Here are a small network's activations along a few directions, averaged over the inputs that share one value of a field.
Related values have similar rows: they may be neighbours, one step apart, or belong to one group.
In the rows, zero is written as 500.
Strong random noise was added to every row along 5 fixed directions; ignore it. To show where, here is one row again and again, with new noise each time:
[513 306 643 268 348 715 463 582 622 448 578 382 579 547 323]
[773 502 557 692 511 640 651 354 369 351 281 393 636 508 462]
[528 412 600 112 516 822 428 501 772 448 603 452 679 684 170]
[719 547 611 706 419 530 568 453 348 412 176 455 644 374 573]
[276 538 462 489 371 199 543 607 427 718 614 552 399 320 543]
[897 639 567 405 500 821 361 391 672 254  41 411 814 582 298]
[428 662 327 407 275 204 338 615 585 601 378 453 406 327 455]


Field MIMUK:
mago: [337 741 773 414 633 368 476 540 432 594 338 877 704 269 667]
ton: [392 473 587 360 530 538 391 566 776 489 736 515 355 585 439]
lado: [438 214 571 509 114 584 182 764 547 483 391 239 356 353 623]
mok: [782 211 818 573 505 885 518 544 336 370 340 382 684 476 583]
fopal: [703 643 201 726 517 407 433 366 370 371 257 491 509 616 669]
nema: [598 362 492 235 414 845 306 581 774 269 434 430 591 866 445]
noge: [422 765 338 610 691 175 569 413 492 514 576 674 282 437 549]
gimem: [452 376 389 707 735 423 718 311 512 539 951 455 209 679 508]
lofad: [612 308 583 558 285 754 284 665 452 321 240 370 622 451 657]
zoke: [620 655 360 563 521 436 546 424 404 472 301 465 514 400 448]
The values of MIMUK form a line.
A walk along MIMUK starts at nema and steps to its neighbour fopal. Put lado, mok, noge, zoke in the order it reaches them. -> lado, mok, zoke, noge
Name the neighbours of gimem, in listed order. -> ton

Field MIV:
gugar: [505 668 373 268 553 408 374 540 709 655 414 470 500 414 278]
fup: [526 607 621 696 376 320 513 609 416 466 246 640 478 294 720]
radep: [488 431 641 523 504 478 524 533 528 499 538 618 483 518 640]
bovi: [346 486 355 222 549 507 530 459 567 590 660 546 557 604 364]
vozo: [171 184 503 531 489 505 681 570 365 664 967 477 329 640 567]
bigi: [523 560 484 322 557 540 582 396 488 483 613 492 542 611 308]
bufu: [454 551 672 487 687 594 486 419 578 485 633 643 563 446 454]
pofit: [220 265 606 237 590 654 476 569 653 617 969 505 478 663 450]
zodo: [701 230 378 729 203 637 498 578 343 292 453 109 359 534 481]
The values of MIV form a line.
Name the neighbours of zodo, in listed order. -> bovi, vozo
Name the neighbours of radep, in listed order. -> fup, pofit
